Each row below holds a small network's activations on one input, seen along a few directions.
Each table varies a few parts of the input and shows all the possible inputs, shuffled.
A made-up example of a description, with smaller parts first: one of 3 separate values, together with either a single point or one of 9 places along a line or (one of 6 places along a line, together with one of 8 places around a ring).
Shared parts are said once, and a part with two or three values counts as separate values.

Other details of the inputs shift rows strongly along two fixed directions, in all tables alike. That doesn't count.

A family of inputs:
r1: [  1 -30 -15  26  26 -15 -96 -48  -7 -60  10]
r2: [ 17 -25   5  -2   0 -20  66  38  13  26  22]
r3: [  5   3 -33   5  -9 -15  -7  21 -23 -46 -15]
r4: [-26  21  61  15 -10  -2 -53 -83  33  62  23]
r5: [  6  29  -3  -4 -12  51 104   0 -13   9 -24]
r6: [   3  -11  -32   23   50  -22 -102  -55  -30  -58   21]
r7: [ 21  12   9   7  22 -13  52   7 -27 -15  -5]
r8: [ 12   4  71  10  34 -14 -72 -57  73  45  19]
r9: [ -5  -9 -55   3  17 -20  -5  41  -2 -13  15]
r10: [  10    4  -38    1   41  -39 -107    0   13  -29   15]
r11: [ 19  24 -40   8  21  -9   1  12 -45 -43 -17]
r12: [ -4  16 -50   5   8 -22   1  18 -46 -30   7]
r13: [  3   6  73  16 -27  21  -9 -55  39  36 -21]
r14: [  4  -3  23  -1 -19  -1 115   9 -19  33   6]
r15: [-42  10  43  -9 -10  44 -72 -46  46  47  23]
r16: [-39  29  56  11 -30  34  -1 -80  40  80   7]
r17: [ -4   3 -56 -10  29  -7   0  37   9 -23  19]
r18: [  1 -16 -11 -22 -14  15  27  34 -26   4 -15]
r19: [  2   8 -33  12  11 -43 -86  -2 -17 -67   3]
r20: [ 14  -6 -16   3  58 -63 -70  15  14 -32  29]
r21: [-24   0 -38  -3  41 -22 -99  16 -19 -43   4]
r22: [ 25 -41 -42   8  57 -27 -84 -17  -1 -49  20]
r23: [-10   3 -67   8  56 -49 -94  22   2 -45  22]
r24: [-26   6  58  18 -49   6 -65 -68  47  47  21]
r25: [ 33 -15  26 -26 -25  41  81  24 -17  14 -43]
r26: [ -2 -10 -30  12   0 -37   0  31 -29 -46   0]
r27: [-18   5 -54  22   9 -42 -96  17 -25 -64  20]
r28: [ -1 -12 -20  13  12 -46   7  34 -24 -49  13]
r29: [  4  24 -44   9  31 -46 -80 -11 -37 -56  13]
r30: [  5  11  -5   1 -20  43  79  17   0 -19 -31]
r31: [ 12  32 -25  15  36 -31 -83 -26 -29 -49   2]
r32: [ 13   3  16  -3  -7  -6 100  12 -23  12  -1]
r33: [ 18 -15  -2 -26 -11  10  27  28 -25  -9 -21]
r34: [ 15 -10 -21 -15  -8  14  89  37   9  20 -20]
r35: [  9   3  -9   8 -22  25  80  22 -13 -19 -45]
r36: [ 21  13   6   5   2   3  57  -1 -27  -2 -20]
r37: [  1 -19  -3   8 -42  -2  82  35 -20   1  -6]
r38: [-34  35 -56  15  32 -15 -72  -5 -21 -44  38]
r39: [-39  17  41   7 -37  43  -2 -50  52  39   8]
r40: [ -1   1 -21   9  -9 -18  47  21 -41  -2  12]
r41: [ 16 -19 -25  -3  19 -35  11  35   2  -2  12]
r42: [ -3  21  33   1  24  28 -66 -54  73  35   9]
r43: [-11  20  77   6 -28  19   2 -79  35  73   2]
r44: [ -5  -4 -39  -9   0  15  43  38  14   8  20]
r45: [ -6  -9  85 -17 -22  29 -16 -46  39  66 -11]
r46: [ 18 -19 -17  -9 -23  -6  51  31   6  26  13]
r47: [  8 -32  19 -18 -15   7  88  51 -22  17   1]
r48: [ 24 -14 -30  -6  27 -37  -2  35  -2 -21   3]
r49: [ 12  -3  12  -4  43 -15 -92  -3  -9 -33 -12]
r50: [-16  -4 -11   5 -37  18  80  21  -7   4 -20]
r51: [ 16  -5  -7  -1  71 -43 -95  22 -24 -68   3]
r52: [  1 -44  84 -10 -21  63 -13 -84  36  63 -10]
r53: [  0 -23 -10 -10   2 -12  -3  41 -30 -11   3]
r54: [-18   2  64   9 -55  17 -13 -62  44  54   4]
r55: [ -4  -1 -12   0 -36  21  90  25 -10  -7 -33]
r56: [-11  15  62 -15  -4  66 -23 -47  45  43 -19]
r57: [-17  18  42  -6   4  30 -57 -61  84  58  19]
r58: [-22   0 -51  18  -8 -15  -2  34 -25 -44   2]
r59: [  8 -28  16 -23 -20  14  78  39 -21  22 -18]
r60: [ 18 -20 -29  -1  40 -53   8  48  -3 -22  25]
r61: [-45  41  39   8  -7  32 -48 -83  45  52  28]
r62: [ -1   0  -2  10  -1 -23  52  16 -29   2  23]
r63: [ -9  29 -30  -5   3  20  46   4 -18 -15  -1]
r64: [  8  -9   7   3 -26  -5  52  15 -10 -10 -19]
r65: [-21  23 -54  12  33 -21 -88   6  -7 -82  10]
r66: [ -9  39 -21  22  40 -13 -76 -34 -13 -33  -6]
r67: [ 18 -18 -23 -17 -19   8  86  43   1  27  -6]
r68: [ 21  -1 -31  -1  30  -4  10  26   8 -15 -19]
r69: [ 13   3  71   6  11   6 -60 -64  73  61   2]
r70: [  2  10 -22   0 -15 -11  44   5 -35  -1   5]
r71: [-40  13  55 -14  -7  47 -67 -57  54  53  13]
r72: [-20  -6  84  18 -44   8  11 -50  49  63  21]
r73: [ -9  -1  81 -19 -38  52 -20 -56  44  77 -18]
r74: [ 37  -4 -43  -4  31 -14  -6  38  -8 -32 -14]
r75: [ -1  -8 -17 -20   2  18  33  36 -23 -12 -29]
r76: [  0   8 -31   4 -21 -13  42  17 -42  -5  13]
r77: [  8 -10  19   4 -14 -15  61  18  -5 -11  -6]
r78: [-10  -7  48   9  -5 -11 -65 -46  62  66  33]
r79: [ 23  -4 -19 -15  20   9 -20  33 -32 -38 -32]
r80: [ -2 -10   4  -2 -58  25  96  19  -8  19 -21]
r81: [-13 -18   5 -17 -36  44  86  37 -13  34 -18]
r82: [ -7   4 -34 -23  23  16 -12  34 -19 -42  -9]
r83: [  -1   -2  -60    8   37  -48 -105   23   -2  -35   34]
r84: [  -3   -7  -40   -9   35  -40 -105   22  -34  -57   12]
r85: [ -8  10 -28   5 -21   1  39  14 -35   5  10]
r86: [ 29  -4   2   2 -33  15  79  21 -18 -19 -37]
r87: [-20  -5  64  -8 -28  20 -77 -54  36  60  17]
r88: [-15  29  64   5 -37  34 -12 -83  36  73  -2]
r89: [ 11 -31  23 -23  -7   4  91  48 -19  15  -6]
r90: [ 29 -14 -11 -17 -11  -5  51  23  10  15  -6]
r91: [-20  14 -39  10  -9   2  48  19 -34  -3   6]
r92: [ 22  -9  30   8 -14   3  89  21  -6  -8 -22]
r93: [ 15 -21  13 -21  14  -9  44  42 -22 -13  -8]
r94: [-21  -7  57 -12 -39  41 -23 -33  29  70   4]
r95: [-17  32 -52  16  43 -35 -84 -12 -28 -55   7]
r96: [-20   1 -24   0 -40  34  87  34  -6  -7   1]
r97: [ -4  -1  33   0  -2 -12 -74 -51  58  52  27]
r98: [ 12  -5 -11 -14  12  25  31  33 -24 -19 -43]
r99: [ 43  -6 -39  -6  29 -23  -4  34  -8 -35 -10]
r100: [ 18   3   0   7 -24  19  40  11 -11 -18 -36]
Description of these inputs: one of 4 separate values, together with either a single point or (one of 4 places along a line, together with one of 6 places along a line).
- Changing only the choice among 4 separate values turns r70 into r54. The same change can be made to r11. Which row results? => r100
- Changing only the choice among 4 separate values turns r96 into r15. The same change can be made to r55. Which row results? => r75
- Change only the choice among 4 separate values in r94. List by row number the other rows that result. => r27, r83, r85
- Change only the place on the line of 4 in r72. List by row number the other rows that result. => r28, r77, r92
- Change only the choice among 4 separate values in r37. List by row number the other rows that result. => r40, r53, r78
- Change only the place on the line of 6 in r41. List by row number the other rows that result. => r17, r23, r60, r67, r97

A family of inputs:
r101: [  9  -2 -33  -9  12   4  26  33  -5 -15 -10]
r102: [ 14   1  30  -1  -6  20  29 -15  18  20 -17]
r103: [ -6   9  -2   6  -9   8   7 -12 -14  -2  -4]
r104: [-16  17  22   3 -19  19  13 -23   3  20  -2]
r105: [  9  -3 -17  -2   9 -21  26  28 -19 -12   7]
r106: [-17  11  -4   4  -9  10  -6 -16   1   1   3]
r107: [ 6  6  9 -8 10  7 -9 -7  8  5 -4]
r108: [ -3  -4  20  -1 -10   2  13 -15  24  31  15]
r109: [ -10    1  -27    5   42  -41 -115   10  -19  -52   15]
r110: [ 10 -18 -15  -8  -2  -5  20  29 -27 -18  -8]
r111: [-18  -4  24   4   6   1 -78 -29  25  12  15]
r112: [ 18  -5 -20  -8  14   2  27  22 -19 -18 -13]
r113: [-16  12 -14   5 -13  10   5  -3  -1   1   0]
r114: [  5   7 -18  10  -5  -1  27  12 -28 -32 -11]
r115: [ -4  -9  20  -9 -24  18   1  -5  20  29   2]
r116: [  3  -3   9   6   5 -13  -2  -9   3  13   9]
r117: [ 14 -17 -12  -4  -4 -11  19  27 -22 -26 -14]
r118: [  2   0  34  11  -6 -10  -5 -30  24  25   5]
r119: [ 0 -1 -7  1 -1 -9  9  8 12 13 13]
r120: [ 1  1  1 -4 11 12 -8 -5 15  5 -1]
- Changing only one part turns r110 into r112. The same change can be made to r109. Which row results? => r107
- What do these inputs look like to the network? => one of 4 separate values, together with one of 5 places along a line
- Change only the place on the line of 5 in r119. List by row number the other rows that result. => r105, r108, r116, r118
- Start at r114 and move only the place on the line of 5, one step at a time. The first step leads to r103. Which rows follow, in order? => r104, r106, r113

A family of inputs:
r121: [  2 -27  -9 -11  -1  -6  71  45  -7  15   5]
r122: [-12  28 -72  10  41 -38 -66  32 -32 -75  24]
r123: [  1   1 -23  -2 -10   7   9  17 -39 -31 -13]
r124: [ -5  -4  47   4  -8  -4 -81 -44  43  47  13]
r125: [  6  14 -29  -3 -22  16  93  41 -28  -1 -24]
r126: [-34  17  41  12 -13  10 -73 -63  43  17   3]
r127: [ -4  -3 -29  -6 -30  14  70  38 -29 -10   5]
r128: [-15  29 -35   7  30 -29 -84  -6  -8 -52   7]
r129: [-19  18  12  11 -15  22 -21 -44  34  28  21]
r130: [ 23  -4   1 -12  13  -1  23  25  -6  -6 -15]
r131: [ 27 -29   5 -15  -1  20  94  46 -26 -12 -34]
r132: [ 15  -4 102 -20 -35  64  82 -44  45  95 -29]
r133: [  0 -18 -57  -5  44 -57 -66  43 -35 -46  31]
r134: [ -18   18   86    7  -43   63   -9 -101   63   85   -7]
r135: [ 20 -25 -20  -5  -7  -4  77  61 -15  -6 -18]
r136: [   6    2   -6   13   34  -29 -108  -27   30   -2   16]
r137: [ -29   18   31   18    7    7 -108  -61   26   -2    5]
r138: [ 40 -25 -14 -17   9  14  88  40 -28 -17 -30]
r139: [-17  14 -55  23  28 -33 -82  17 -24 -63   5]
r140: [ 18 -22 -10  -4  14  -6  16  38 -14 -29 -14]
r141: [  1 -12  92  -8 -49  57  62 -61  86 120  12]
r142: [ 22 -10  39  21 -20 -37  73 -11  -6  28  15]
r143: [ -10   -5   15    3   18  -25 -109  -25   31    7   40]
r144: [ -9  -5  63  -4 -11  -1 -83 -58  54  44  10]
r145: [ 36 -25 -12 -15  -5  15  91  38 -15  -1 -24]
r146: [-19  10 -61  15  28 -31 -58  28 -24 -69  23]
r147: [-11  17  58   6 -16  47 -24 -82  32  43 -12]
r148: [ 10 -26  42 -16 -35  26  91  13  29  43 -21]
r149: [ -4  -1 -44  -4 -13  10  91  31 -30  -1  -1]
r150: [ -7  11 -62  13  17 -34 -69  25 -42 -60   6]
r151: [ 9 -1  9 -9  5  2 27 18 20 21 13]
r152: [ 23 -18 -31 -10  17 -21  13  28  -4 -28  -6]
r153: [  0  20  -9  -1  -2  15  20   5 -19 -15 -17]
r154: [ -5   0  24   0 -18  41  45 -12 -11   4 -28]
r155: [-10  14  73  -1   3   2 -88 -71  75  57  11]
r156: [ -5  -6 -27   5  47 -42 -92  -9  11 -12  34]
r157: [-12  -5 -31  -9 -25   7  74  35 -40   3   3]
r158: [ 15 -15 -26 -21   7  -9  95  60 -22  10   1]
r159: [ 19 -14 -21  -5  41 -28 -69  21 -35 -56  -3]
r160: [ 27  -9  -4 -13 -10   8  93  48  -5  21 -19]
r161: [ -5  18 -67  20  32 -33 -80   6 -23 -60   7]
r162: [ 21 -21  -6 -11   4  -8   1  27 -20 -18 -10]
r163: [-19  -5 -15  -3 -26  17  93  29 -19  14  -3]
r164: [ -3  14 -75  10  37 -38 -69  15 -30 -84   4]
r165: [  8  -4  -3  -9 -22  30  59  16 -43 -14 -28]
r166: [-22   6  81  -8 -72  53  35 -67  47  83 -12]
r167: [ -22    0   61   11    6   -1 -102  -59   74   47   36]
r168: [ 14  13 -24 -11   1  24  83  36 -50 -33 -35]
r169: [-19  24 -71   6  44 -41 -57  28 -41 -60  21]
r170: [ -26   33   68   45  -17  -33  -72 -105   28   32   35]
- What do these inputs look like to the network? => one of 2 separate values, together with either a single point or (one of 4 separate values, together with one of 6 places along a line)
- Changing only the choice among 2 separate values turns r155 into r128. The same change can be made to r151. Which row results? => r122
- Changing only the choice among 2 separate values turns r144 into r166. The same change can be made to r152. Which row results? => r164
- Change only the place on the line of 6 in r121. List by row number the other rows that result. => r131, r135, r140, r148, r167

A family of inputs:
r171: [ 39   5 -23 -14  44 -15 -77  46 -31 -94 -41]
r172: [ 22 -27   3  -8 -12 -14  63  24  31  36  -2]
r173: [ 12  13 -20  18  -4 -14   8   0 -47 -18  -5]
r174: [-22  -5  -9 -18 -25  26  54  15  -7  22  -9]
r175: [ 51 -36  30 -24   9  63  41  -1 -14   0 -57]
r176: [ 21 -18 -18   1  25 -33  42  44 -24 -18   3]
r177: [ -6 -23  -2  -4 -40  15  80  17  -5  22 -24]
r178: [-36  39  20   1 -10  24 -70 -66  31  34  10]
r179: [  7  -5  44  10  37 -40 -81 -43  51  31  33]
r180: [-10  36 -51  31  48 -41 -46   4 -48 -78  -1]
r181: [-25  13  52   7  -8 -10 -70 -70  19  28  13]
r182: [  2  -3  -6   7 -41  28  85   7 -10  14 -22]
r183: [ -3 -14 -50   7  14 -41 -61  40 -34 -68  17]
r184: [ -1  -8 -67   5  60 -44 -70  55 -19 -48  27]
r185: [-19  32   6  -5 -42  67 119  -3   3  33 -14]
r186: [ -37   40   79   20  -51   53  -36 -123   83   67    9]
r187: [ -30   10   30   -5    1    7 -109  -44   33   26   35]
r188: [  9 -26 -15   3  -9  -7  59  44   1  -1   0]
r189: [  2 -12   6  -5  -3 -17  16  14 -29 -18   9]
r190: [ 24 -10 -11 -27   8  -7  53  38  17  30  18]
- What do these inputs look like to the network? => either one of 2 separate values or (one of 3 separate values, together with one of 6 places along a line)
- Change only the choice among 3 separate values in r188. List by row number the other rows that result. => r176, r184
